A small network was trained on invented records. Each row is its activation on one of them, seen along a few directions.
After each row come some of the record's fields: Tas, Sibur, Nomu, Feg, Zaku, Bape.
Not every record has every field; a missing one is written none.
The largest differences between rows may come from other fields.
In the rows, zero is written as 500.
Random noise pushes rows far along 2 fixed directions. That doesn't count. These rows show it; they differ only by the noise:
[460 566 498 470 554 316 405 400 574 439 430 509 560 517 643 597 564 688]
[394 188 371 438 565 430 528 469 583 503 497 481 561 524 450 563 523 491]
[422 208 294 452 550 378 585 410 644 467 404 413 535 432 397 618 617 556]
[401 253 406 442 566 418 497 466 572 497 500 497 565 537 494 560 515 516]

[537 470 485 539 651 475 579 414 600 597 492 405 472 393 518 605 662 653]
Tas=h5 Sibur=none Nomu=b1 Feg=z1 Zaku=n3 Bape=l2
[491 715 406 592 559 387 513 265 716 401 222 360 376 285 508 579 720 663]
Tas=h5 Sibur=none Nomu=b5 Feg=z1 Zaku=n7 Bape=l2
[490 418 400 467 432 304 602 428 497 489 402 428 526 388 430 535 604 613]
Tas=h4 Sibur=t4 Nomu=b4 Feg=z2 Zaku=n5 Bape=none
[463 416 485 630 484 618 580 609 580 489 448 476 490 501 334 445 606 425]
Tas=h3 Sibur=none Nomu=b6 Feg=z2 Zaku=n3 Bape=none
[520 484 261 479 459 430 515 562 647 492 544 588 391 609 529 572 393 381]
Tas=h1 Sibur=none Nomu=none Feg=none Zaku=none Bape=none
[344 523 579 581 527 767 465 606 634 670 510 496 443 554 571 404 587 321]
Tas=h3 Sibur=none Nomu=b3 Feg=z1 Zaku=n3 Bape=l2
[515 568 293 666 365 518 380 619 570 368 487 520 476 476 519 636 353 427]
Tas=h2 Sibur=none Nomu=b7 Feg=z1 Zaku=n3 Bape=l2
[467 481 250 536 535 421 557 455 742 498 480 440 426 404 472 684 593 566]
Tas=h1 Sibur=none Nomu=b1 Feg=z1 Zaku=n3 Bape=l2
[498 335 427 379 728 282 595 261 577 699 366 337 501 462 624 613 689 706]
Tas=h5 Sibur=none Nomu=b5 Feg=z1 Zaku=n5 Bape=l2
[553 378 334 580 341 625 643 532 582 375 381 463 416 226 260 486 648 403]
Tas=h3 Sibur=none Nomu=b1 Feg=z2 Zaku=n1 Bape=none
[667 707 346 498 417 264 417 387 495 210 426 422 545 279 603 724 507 791]
Tas=h2 Sibur=none Nomu=b1 Feg=z1 Zaku=n1 Bape=l1
[473 672 647 543 566 536 327 535 464 671 539 676 466 703 710 385 309 397]
Tas=h3 Sibur=none Nomu=b5 Feg=z2 Zaku=n6 Bape=none
[447 451 474 463 620 581 486 479 508 746 649 593 526 723 573 391 290 371]
Tas=h3 Sibur=none Nomu=b7 Feg=z1 Zaku=n6 Bape=l1
[479 833 617 595 438 523 485 498 528 405 420 423 439 490 543 501 730 609]
Tas=h4 Sibur=t1 Nomu=b6 Feg=z2 Zaku=n3 Bape=none
[336 204 589 454 597 581 462 621 498 629 682 532 545 612 372 376 413 362]
Tas=h5 Sibur=none Nomu=b6 Feg=z2 Zaku=n3 Bape=none
[450 247 425 508 441 517 482 438 471 394 422 346 517 347 340 617 619 463]
Tas=h2 Sibur=none Nomu=b3 Feg=z1 Zaku=n5 Bape=l2
[449 464 731 468 466 653 443 611 433 473 508 609 525 556 459 481 441 357]
Tas=h4 Sibur=t2 Nomu=b3 Feg=z2 Zaku=n2 Bape=none
[420 372 625 411 721 511 441 415 473 843 701 584 511 720 636 365 274 372]
Tas=h5 Sibur=none Nomu=b5 Feg=z1 Zaku=n6 Bape=l1
[594 494 350 570 479 421 556 476 572 455 337 497 466 365 358 566 567 549]
Tas=h3 Sibur=none Nomu=none Feg=none Zaku=none Bape=none
[501 415 358 580 281 459 509 564 402 268 521 551 475 512 461 534 360 506]
Tas=h2 Sibur=none Nomu=b4 Feg=z2 Zaku=n5 Bape=none
[533 919 672 533 471 550 433 442 513 426 455 512 533 511 683 419 450 566]
Tas=h3 Sibur=none Nomu=b7 Feg=z1 Zaku=n4 Bape=l1
[386 111 620 363 604 637 488 584 324 609 619 600 661 544 439 476 379 377]
Tas=h4 Sibur=t4 Nomu=b3 Feg=z1 Zaku=n1 Bape=l2
[680 649 286 681 256 362 565 571 404 147 346 463 445 303 395 704 426 632]
Tas=h2 Sibur=none Nomu=b2 Feg=z2 Zaku=n7 Bape=none
[453 634 669 375 577 468 334 431 530 553 502 560 603 547 751 508 518 635]
Tas=h1 Sibur=none Nomu=b3 Feg=z1 Zaku=n1 Bape=l2
[556 553 266 510 501 436 666 358 631 419 263 327 370 339 306 631 832 608]
Tas=h4 Sibur=t1 Nomu=none Feg=none Zaku=none Bape=none
[487 569 528 533 474 703 485 629 564 519 457 517 467 576 471 359 469 307]
Tas=h3 Sibur=none Nomu=b7 Feg=z2 Zaku=n4 Bape=none
[526 534 460 459 539 380 459 391 657 475 426 442 417 450 474 513 584 645]
Tas=h5 Sibur=none Nomu=none Feg=none Zaku=none Bape=none
[494 500 405 450 447 457 443 675 435 412 592 594 551 606 546 482 266 512]
Tas=h1 Sibur=none Nomu=b2 Feg=z2 Zaku=n7 Bape=none
[407 516 267 583 488 531 524 554 712 523 476 509 371 539 539 607 481 397]
Tas=h1 Sibur=none Nomu=b7 Feg=z1 Zaku=n3 Bape=l2
[515 400 420 496 528 442 665 339 522 480 440 432 625 425 406 499 598 621]
Tas=h3 Sibur=none Nomu=b4 Feg=z1 Zaku=n4 Bape=l2
[731 677 346 596 291 296 380 690 398 194 559 614 535 506 650 673 130 562]
Tas=h2 Sibur=none Nomu=b2 Feg=z2 Zaku=n7 Bape=none
[472 353 583 462 569 560 534 501 434 532 485 522 448 485 397 407 510 539]
Tas=h5 Sibur=none Nomu=none Feg=none Zaku=none Bape=none
[561 682 684 459 481 437 500 387 446 349 369 501 600 403 486 614 519 682]
Tas=h4 Sibur=t2 Nomu=b7 Feg=z1 Zaku=n2 Bape=l1
[502 502 709 408 566 609 467 510 582 712 564 465 491 636 642 437 565 391]
Tas=h5 Sibur=none Nomu=b3 Feg=z2 Zaku=n2 Bape=none
[519 630 485 504 475 515 516 551 544 445 478 493 409 532 509 528 478 361]
Tas=h4 Sibur=t3 Nomu=b7 Feg=z2 Zaku=n4 Bape=none
[339 180 353 444 612 607 484 467 697 753 562 463 400 617 370 367 450 214]
Tas=h5 Sibur=none Nomu=b5 Feg=z2 Zaku=n6 Bape=none
[585 861 539 577 559 334 412 329 554 401 212 468 522 375 710 624 720 804]
Tas=h3 Sibur=none Nomu=b7 Feg=z1 Zaku=n5 Bape=l2

Here are new rows. What are their fields?
[568 450 405 557 473 334 547 430 490 447 358 470 577 405 411 527 601 635]
Tas=h3 Sibur=none Nomu=b4 Feg=z2 Zaku=n5 Bape=none
[498 589 445 489 418 610 555 455 520 426 460 425 421 353 425 496 745 524]
Tas=h4 Sibur=t1 Nomu=b1 Feg=z2 Zaku=n1 Bape=none
[590 606 649 412 592 441 514 270 581 511 395 357 606 438 522 565 683 713]
Tas=h5 Sibur=none Nomu=b3 Feg=z1 Zaku=n2 Bape=l1
[450 276 350 462 416 381 654 452 516 519 431 400 511 384 359 503 604 514]
Tas=h4 Sibur=t4 Nomu=b4 Feg=z2 Zaku=n5 Bape=none
[443 193 491 407 601 529 452 549 526 586 652 561 488 626 429 415 355 413]
Tas=h5 Sibur=none Nomu=none Feg=none Zaku=none Bape=none
[461 190 309 520 450 536 675 497 574 534 451 420 517 487 339 411 619 386]
Tas=h3 Sibur=none Nomu=b4 Feg=z2 Zaku=n5 Bape=none
[410 479 745 483 404 724 446 633 470 507 526 587 484 556 473 412 477 281]
Tas=h4 Sibur=t2 Nomu=b3 Feg=z2 Zaku=n2 Bape=none
[450 352 606 481 486 579 526 444 399 490 504 547 614 427 484 414 551 499]
Tas=h3 Sibur=none Nomu=b4 Feg=z1 Zaku=n1 Bape=l2
[514 681 744 514 492 383 469 398 365 401 426 496 522 447 615 410 582 785]
Tas=h5 Sibur=none Nomu=b4 Feg=z2 Zaku=n5 Bape=none
[477 458 562 633 502 622 493 661 482 465 556 599 513 612 454 452 441 409]
Tas=h3 Sibur=none Nomu=b6 Feg=z2 Zaku=n3 Bape=none
[571 518 265 540 373 565 662 415 679 435 296 330 412 195 326 519 833 571]
Tas=h3 Sibur=none Nomu=b1 Feg=z2 Zaku=n1 Bape=none
[501 825 521 534 569 486 400 406 623 677 375 525 404 622 710 440 564 531]
Tas=h3 Sibur=none Nomu=b5 Feg=z2 Zaku=n6 Bape=none
[528 635 722 525 503 531 412 625 334 340 533 571 531 501 543 373 360 584]
Tas=h5 Sibur=none Nomu=b2 Feg=z2 Zaku=n7 Bape=none
[571 630 521 410 709 301 448 368 605 806 546 507 415 705 812 562 456 561]
Tas=h5 Sibur=none Nomu=b5 Feg=z2 Zaku=n6 Bape=none
[483 724 626 482 520 590 392 536 425 510 550 576 446 656 611 425 546 469]
Tas=h4 Sibur=t1 Nomu=none Feg=none Zaku=none Bape=none
[627 425 417 505 370 263 577 505 365 388 490 440 512 427 550 616 395 686]
Tas=h2 Sibur=none Nomu=b4 Feg=z2 Zaku=n5 Bape=none
[606 525 308 618 442 427 599 451 631 397 288 483 401 325 334 586 605 530]
Tas=h3 Sibur=none Nomu=none Feg=none Zaku=none Bape=none
[457 276 349 461 544 614 621 529 512 543 506 460 426 543 306 492 602 343]
Tas=h4 Sibur=t1 Nomu=none Feg=none Zaku=none Bape=none
